Each row below holds a small network's activations on one input, seen along a few directions.
Each table varies a few parts of the input and shows all the possible inputs, shuffled.
Descriptions start from the smaller parts, as in this example, which fits no table here: one of 6 places along a line, together with either a single point or one of 11 places around a ring or (one of 3 separate values, together with one of 5 places around a ring).
Shared parts are said once, and a part with two or three values counts as separate values.
In the rows, 128 means zero.

Other details of the inputs shift rows strongly along two fixed directions, in all tables alike. That doesn't count.

A family of inputs:
r1: [ 73 175 168  82 119 135 115 212 161 190 136 144 119 135 113  90]
r2: [154  97 163 118  99 107  63 130  79 138 150  90 131 111 179 166]
r3: [136 132 104 122 133 137 166 110 112 123 123 118 112 114  96 123]
r4: [103 171 146  75 152 145 108 235 162 176 140 179 135 134 116 109]
r5: [130 127  95 110 136 152 185  87 114 127 120 105 107 152  98 121]
r6: [177  86 139 128 121 117  72 134 101  93 141 132 137 123 191 176]
r7: [ 75 133 159 134 172 133 101 201 190 182 114 183 153 138 119  75]
r8: [116 152 102 154 106 123 161  84 139  97 122 113 124 128 110 125]
r9: [ 71 157 156 143 167 122  92 192 196 176 125 179 177 149 120  88]
r10: [115  98 120 155 161 137 170  62 121 157 107 112 128 149  94  96]
r11: [135 125  96 133 131 141 171 109 136  95 114 127 110 138 116 121]
r12: [132 135 117 132 118 132 159 104 107 127 120 119 104 109 102 122]
r13: [149 117 165 149  85  87  46 134 110 105 153 117 155 101 195 178]
r14: [125 150  91 145 118 126 167  95 148  96 125 112 129 137 103 123]
r15: [167  90 155 110 111 111  60 136  82 135 154  86 139 117 179 170]
r16: [140 125 104 109 140 151 177  86 110 121 123 110 108 156 111 129]
r17: [155  90 162 145  88 100  63 130  96 104 139 116 129  92 190 166]
r18: [163  61 165 162 153 105  55 113  83 153 131 134 163 104 169 159]
r19: [136 144  90 136 130 138 166  89 142  88 124 136 134 153 115 136]
r20: [ 95 187 135  98 137 133 100 220 192 148 139 170 155 154 127 112]
r21: [123 135 126 132 113 128 163 103 108 129 123 126 103 103 103 123]
r22: [124 130 109 149 110 131 170  95 131  98 110 112 100 117 112 114]
r23: [133 123 107 134 123 129 153 115 136  99 121 115 112 121 118 120]
r24: [144 133  97 119 148 152 187  94 114 114 119 137 107 135  96 130]
Each input here is: one of 4 places along a line, together with either a single point or one of 5 places along a line.
Question: The inputs of r9 and r10 match in every part but the place on the line of 4. If r19 is changed in the same way as r9 into r10, which row does it become?
Answer: r16

A family of inputs:
r25: [153  88 157 133 103 106  65 161 101 120 149 108 123  83 181 164]
r26: [ 73 212 124 100 145 141 159 224 209 138 122 205 127 132  83  87]
r27: [167  97 133 155  87  94  82  82  81 103 148  68 149 102 167 179]
r28: [143 136  66 118 152 155 220  62 119 100 121 120 111 145  79 130]
r29: [135 126 172 100 116 104  12 243 147 131 146 162 143 109 195 150]
r30: [ 61 133 147 130 229 163 144 181 202 226 104 200 166 172  71  50]
r31: [169  98 110 130 125 141 179  36  51 126 118  86  94 128 109 151]
r32: [146 136 113 130 114 118 128 130 137 101 123 144 120 106 118 130]
r33: [119 109 117 146  91 117 172  32  93 109 120  68  94 129 115 132]
r34: [104 160 172  90 117 105  36 241 183 152 153 151 156 143 179 127]
r35: [100 157 107 147 105 132 210  43 115 127 118  91 103 127  78 107]
r36: [127 140 173 106 103  99  23 229 168 136 157 154 165 144 206 151]
r37: [137 104 129 149  92 115 103  96  99 105 138  74 133 119 157 147]
r38: [138 133 103  98 154 154 148 131 129 116 124 129 120 154 123 128]
r39: [125 143  69 115 146 161 223  83 109 130 114 105 105 143  60 106]
r40: [103 167 116  70 159 160 142 210 181 146 128 179 126 173 108 103]
r41: [ 97  92 137 214 176 116 140  60 152 151 100 132 171 151 106  85]
r42: [122 172  95  99 160 159 180 146 163 130 126 164 127 166  90 117]
r43: [163  80 182  86 120 123  42 170  67 170 154 114 128 120 189 163]
r44: [160 123 121 165  98 107  97  84 107  69 143 111 154 133 164 181]
r45: [112  78 134 211 180 120 138  73 137 149  91 158 156 115 111  86]
r46: [185  75 133 162  94 110  85  92  84  58 135 120 129 100 200 195]
r47: [123 113 139 133 104 128 164  96  92 121 110 109  85  95 119 121]
r48: [103 156  97  85 156 171 210 141 152 156 116 119  98 152  70  79]
r49: [159 102 119 157  95 122 181  32  69 101 116  98  85  83 108 141]
r50: [159 123 155 131  94  89  14 156 115 116 159 120 175 118 205 180]
r51: [ 74 203 138  94 142 146 159 221 196 170 125 169 112 113  64  68]
Question: What do these inputs look like to the network?
Answer: one of 3 separate values, together with either a single point or (one of 2 separate values, together with one of 4 places along a line)
Question: The inputs of r29 and r34 match in every part but the choice among 3 separate values. If r51 is changed in the same way as r29 into r34, which row does it become?
Answer: r27
Question: Which other rows does r35 become when the place on the line of 4 takes its other values? List them by row number.
Answer: r27, r44, r50
Question: Which other rows does r35 become when the choice among 3 separate values takes its other values? List them by row number.
Answer: r31, r49
Question: Which other rows does r38 become when the choice among 2 separate values takes its other values? List them by row number.
Answer: r28

A family of inputs:
r52: [111 152 133 123 151 141 146 171 150 147 123 177 139 124 100 112]
r53: [100 158 125 106 159 158 155 149 159 155 118 156 127 164 107 102]
r54: [102 164 125 128 149 134 140 164 169 128 125 177 143 133 108 115]
r55: [ 93 144 122 124 148 140 157 145 146 172 119 125 117 130  88  90]
r56: [114 157 117 119 154 140 140 172 159 152 121 172 134 119  90  98]
r57: [147 100 110 165 128 134 188  15  71 111 107  91 104 118 111 137]
r58: [ 87 173 127 140 133 126 157 132 167 137 126 154 134 127  89 101]
r59: [168 106  67 173 131 129 178  14 102  67 117  95 133 143 111 149]
r60: [ 85 153 138 124 123 126 132 151 169 145 127 140 121 155 120  88]
r61: [150  98 131 121 145 124  85 142 118 137 139 117 146 142 160 153]
r62: [145 115 145 118 147 127  82 144 112 142 146 139 163 144 159 162]
r63: [157 124  85 124  89 137 204  36  62  88 129  66  79 114 102 152]
r64: [ 92 159 138 113 142 129 158 129 153 167 126 137 125 154 102  99]
r65: [131  92 159 120 122 113  81 139 117 147 141 100 142 132 165 140]
r66: [ 93 145 110 116 149 148 160 145 183 123 124 140 120 157 105  87]
r67: [ 99 149 120 117 137 144 143 155 174 129 115 154 123 162 118  96]
r68: [ 98 194 110  96  89 135 169 159 155 113 132 126  98 120 100 111]
r69: [ 93 150 123 117 141 140 153 146 163 169 123 119 131 154  94  85]
r70: [114 154 112 104 160 145 139 151 160 158 126 149 143 157  94 108]
r71: [128 128 166 137 113 108  60 145 121 135 145 128 158 131 181 152]
r72: [108 162  97 131 151 133 157 144 172 121 116 162 132 134  88 101]
r73: [157  98 166 116 142 121  65 159  93 148 141 146 143 116 179 163]
r74: [129 131 165 139 118 108  58 147 125 137 153 129 173 133 168 159]
r75: [143  94 145 134 123 113  65 161 131 106 136 136 139 112 182 151]
r76: [105 132 119 108 152 153 170 137 141 148 111 153  98 147  95  83]
r77: [163 133 137  91  95 125  88 178  99 106 156 134 109  98 161 170]
r78: [102 160 123 137 141 132 153 137 151 155 117 145 125 114  75  92]
r79: [137  93 167 126 122 114  81 130  92 150 129 118 122 118 160 139]
r80: [104 150 107 133 148 134 147 168 175 121 116 151 129 134 109  99]
r81: [179 128  64 128  87 140 201  30  92  41 124  72  92 136 118 163]
r82: [159 102 148 141 128 123  99 132 103 120 127 150 132 105 159 154]
r83: [105 182 117  74 102 146 166 154 144 144 140 111 101 143  99 115]
r84: [164 101 139 123 148 120  79 143  96 142 135 133 151 117 148 156]
r85: [137  91 172 135 115 109  65 153 114 140 135 121 129  92 163 141]
r86: [146  75 107 160 124 131 179  27  79 105 111  71 102 114 112 132]
r87: [141  88 106 158 113 126 182  19  89 103 108  80 105 147 117 134]
r88: [162  91 142 140 133 117  84 155 112 124 133 134 140 103 159 145]
r89: [160  96  78 170 130 131 170  42 110  74 117  87 127 142 129 145]
r90: [ 85 173 131 140 127 135 158 136 167 135 108 151 123 128 102  92]
r91: [102 134 122 118 153 147 163 160 166 138 117 156 103 121  96  86]
r92: [141 114 164 148 122 107  83 133 102 140 147 138 147  96 148 155]
r93: [147  98 162 147 120 105  69 152 107 138 136 117 141  93 160 140]
r94: [173 128  78 130  87 126 176  66  93  45 132  96  89 109 132 173]
r95: [140 113 169 146 117 113  80 137 102 140 134 137 135  95 163 146]
r96: [170 124 144  75 104 129  79 174  83 120 152 117 116 111 169 175]
r97: [128 106 159 145  99 103  72 140 124 120 130 132 134 113 172 139]
r98: [128 100 158 142 107 104  72 146 130 118 135 117 140 104 171 142]
r99: [152 105 162 120 150 123  67 162  94 151 150 149 156 118 164 167]
r100: [103 194 111  86  91 138 158 163 158 125 137 114 111 140 109 116]
r101: [104 153 120 120 147 135 155 130 137 168 115 132 133 127  77  93]
r102: [147 120 142 133 129 122  88 133 126 115 134 138 152 139 175 157]
r103: [115 134 118 112 162 149 157 163 148 154 114 139 126 137  94  92]
r104: [101 142 123 117 142 147 164 162 161 142 110 174 101 131  97  80]
r105: [161  72 100 145 140 136 169  38  99  90 122  85 109 142 129 143]
r106: [141 115 164 130 127 112  72 130 106 154 154 119 161 134 158 163]
r107: [ 81 149 126 125 128 135 152 141 176 137 122 123 127 150 104  82]
r108: [132  99 166 138 110 107  77 148 109 141 132 136 123 100 161 137]
r109: [ 92 170 120 135 133 120 136 147 168 140 120 149 139 125  92  95]
r110: [ 95 172 110 128 136 125 149 125 168 141 123 131 146 147  88  89]
r111: [157  90  93 171 115 124 178  36 104  60  97 113 101 126 129 139]
r112: [104 160 116 118 144 135 152 128 157 169 122 126 141 150  84  98]
r113: [159 104  82 180 122 130 201  12  99  57 102 114 109 121 121 145]
r114: [145  93 149 110 129 125  82 147 117 140 133 133 137 147 171 147]
r115: [149  97  97 169 127 130 197   6  66 109 114  89 124 117 100 143]
r116: [ 99 130 127  98 160 150 150 173 152 157 119 147 115 137 105  89]
r117: [138 108 152 154 108 100  53 156 125 125 141 117 152 105 175 153]
r118: [152 137 148 102  78 115  91 161  95 118 153 113 112  87 156 162]
r119: [126 174  99  69 117 161 177 148 147 124 133 121  95 153  96 121]
r120: [138 110 141 147 115 102  76 135 128 127 144 100 155 130 166 149]
r121: [145 120 144 135 133 116  68 151 119 115 145 140 177 140 175 170]
Question: The inputs of r66 and r107 match in every part but one. If r119 is changed in the same way as r66 into r107, which row does it become?
Answer: r83
Question: The inputs of r73 and r57 match in every part but one. If r81 is changed in the same way as r73 into r57, which row does it become?
Answer: r100
Question: What do these inputs look like to the network?
Answer: one of 2 separate values, together with one of 5 places around a ring, together with either a single point or one of 6 places around a ring
Question: Which other rows does r97 become when the place on the ring of 6 takes its other values? List them by row number.
Answer: r58, r90, r98, r109, r117
Question: Start at r86 and move only the place on the ring of 6, one step at a time. The first step leads to r79. Which rows follow, in order?
Answer: r57, r115, r101, r55
Question: Which other rows does r55 become when the choice among 2 separate values takes its other values? List them by row number.
Answer: r103
Question: Which other rows agree with r106 in the choice among 2 separate values and the place on the ring of 5? List them by row number.
Answer: r64, r65, r69, r83, r87, r112
Question: Which other rows does r52 become when the place on the ring of 5 takes its other values? List them by row number.
Answer: r54, r62, r99, r121
Question: Which other rows does r88 become when the choice among 2 separate values takes its other values? List them by row number.
Answer: r93

A family of inputs:
r122: [113 140 119 120 128 136 169 125 132 143 117 126 101 114  89  97]
r123: [154  92 162 148 104  99  54 130 106 103 144 121 148 109 196 170]
r124: [160  91 161 152 108  96  52 139 103 107 147 125 150  92 189 176]
r125: [101 162 154  95 125 128 104 185 146 177 135 148 129 125 115 106]
r126: [148  66 115 181 155 128 152  36  98 114 105 114 133 137 129 130]
r127: [ 90 163 138 119 128 125 118 175 179 143 135 144 145 141 124 109]
r128: [100 136 151 132 174 132 113 163 161 182 117 171 161 147 112  98]
r129: [173 100 137 131 110 105  59 129 106  95 150 110 153 128 185 178]
r130: [126 150  98 109 138 151 176 139 140 120 119 140 105 128  96 114]
r131: [110 171 130 104 131 130 110 189 167 140 134 167 140 140 121 117]
r132: [141 135  80 122 128 148 186  80 120  95 122 101 113 147 104 132]
r133: [113 141 127  99 128 146 159 143 132 139 128 130 102 138 113 115]
r134: [123 137  98 163 115 130 189  54 114 105 109 106 114 123  94 118]
r135: [144 126  75 154 124 139 207  61 126  78 108 120 101 125  89 121]
r136: [103 118 129 142 173 133 133 126 153 163 118 140 154 155 110 100]
r137: [165 107 113 125 118 132 134  94  96  90 128 108 112 128 150 157]
r138: [154  88 159 151  99 100  65 118  92 115 135 106 137 107 188 164]
r139: [133  87  83 190 169 146 222  15 113 114  91 118 117 132  73  98]
r140: [146 116 131 157 111 108 113  91 108  97 137 118 144 114 153 160]
r141: [ 95 151 151  94 126 130 114 183 150 167 127 143 115 129 118  96]
r142: [ 89 163 142 117 126 128 113 177 166 158 132 132 138 137 119 101]
r143: [104 148 120 110 126 134 152 129 141 151 125 111 114 137  97 103]
r144: [125 120  99 165 119 131 187  65 114 103 108 107 106 109  97 113]
r145: [107 157 131 102 128 135 113 190 171 134 130 164 127 144 128 108]
r146: [107 166 140  86 133 143 131 182 142 162 138 150 124 136 113 118]
r147: [181 109 139 120 114 116  73 127  84 106 149 116 140 118 179 187]
r148: [103 159 141  79 134 145 121 192 151 161 144 135 128 146 119 116]
r149: [174  85 162 115 113 114  66 147  74 122 152 113 132  98 183 182]
Question: The inputs of r128 and r139 match in every part but one. If r146 is changed in the same way as r128 into r139, which row does it become?
Answer: r149
Question: What do these inputs look like to the network?
Answer: one of 4 separate values, together with either a single point or one of 6 places around a ring
Question: Which other rows agree with r143 in the choice among 4 separate values? List them by row number.
Answer: r127, r129, r132, r136, r142, r148

A family of inputs:
r150: [146  90 143 145 140 120  96 119 100 143 131 125 147 113 145 143]
r151: [124 135 129 118 109 119 132 126 119 117 130 120 116 115 133 136]
r152: [134 110 122 140 153 133 152 100 119 136 125 122 133 127 116 128]
r153: [108 151 146 103 116 128 117 186 147 147 133 142 118 122 125 118]
r154: [147  94 139 159 128 112 108  90  96 131 125 117 133 117 136 139]
r155: [129 113 148 123 142 130 105 142 131 147 132 137 139 140 137 132]
r156: [134 135 143 118 102 118  84 157 117 129 146 125 136 117 161 151]
r157: [110 153 122 139 142 132 142 145 168 116 118 170 141 141 115 116]
r158: [156 103 123 130 112 122 134  95  93 104 133 105 109 114 136 146]
r159: [115 164 116 103 127 136 147 149 153 131 131 131 125 142 104 112]
r160: [120 158 117 104 132 140 137 162 150 136 132 138 122 139 116 117]
r161: [111 153  76 126 139 161 240  83 135 108 102 119  85 138  66  89]
r162: [150  92 140 155 123 116 109  80 100 126 125 111 139 122 153 140]
r163: [149 119  95 128 126 142 165  83 109  98 120 109 105 129 117 134]
r164: [ 94 144 127 148 136 123 120 164 183 132 120 149 148 133 121  97]
r165: [110 165 149  99 116 124  88 195 153 148 148 142 139 134 138 130]
r166: [139  98 142 140 131 120 102 101 104 125 126 116 139 134 155 148]
Question: What do these inputs look like to the network?
Answer: either one of 2 separate values or one of 6 places around a ring or one of 9 places around a ring
Question: What sort of input is r157?
Answer: one of 2 separate values

A family of inputs:
r167: [ 92 180 129  87 140 145 144 193 179 154 124 156 119 149 100  90]
r168: [124 149 159 107 108 109  52 216 145 136 153 153 149 116 169 149]
r169: [176  90 134 126 102 112  93  90  66 114 141  90 123 113 170 178]
r170: [ 85 157 124 142 162 140 148 153 183 160 110 169 143 145  90  76]
r171: [112 109 157 146 142 114  87 148 143 155 128 134 149 123 146 115]
r172: [132 140 162 103 114 113  56 204 143 134 150 149 143 114 169 148]
r173: [148 118  85 137 112 143 217  43  90 100 114  91  88 121  89 127]
r174: [140 131 108 137 111 128 150  95 125  95 127 110 121 132 126 140]
r175: [ 95 170  94 105 136 159 208 121 153 137 110 128  97 149  65  86]
r176: [122 114 156 147 147 122 108 126 124 154 124 144 148 129 137 125]
r177: [ 78 147 136 118 167 144 147 168 184 171 116 172 134 152  93  75]
r178: [167 107 144 135  96  98  56 124  95  93 152 110 151 112 191 187]
r179: [145 117  71 151 121 147 226  32 102  74 110  95  90 130  94 123]
r180: [176  83 127 135 104 119 108  87  66  96 139  90 117 107 164 178]
r181: [128 109 135 144 159 126 120 120 123 148 123 129 148 127 117 123]
Question: What do these inputs look like to the network?
Answer: either one of 5 separate values or (one of 2 separate values, together with one of 5 places along a line)
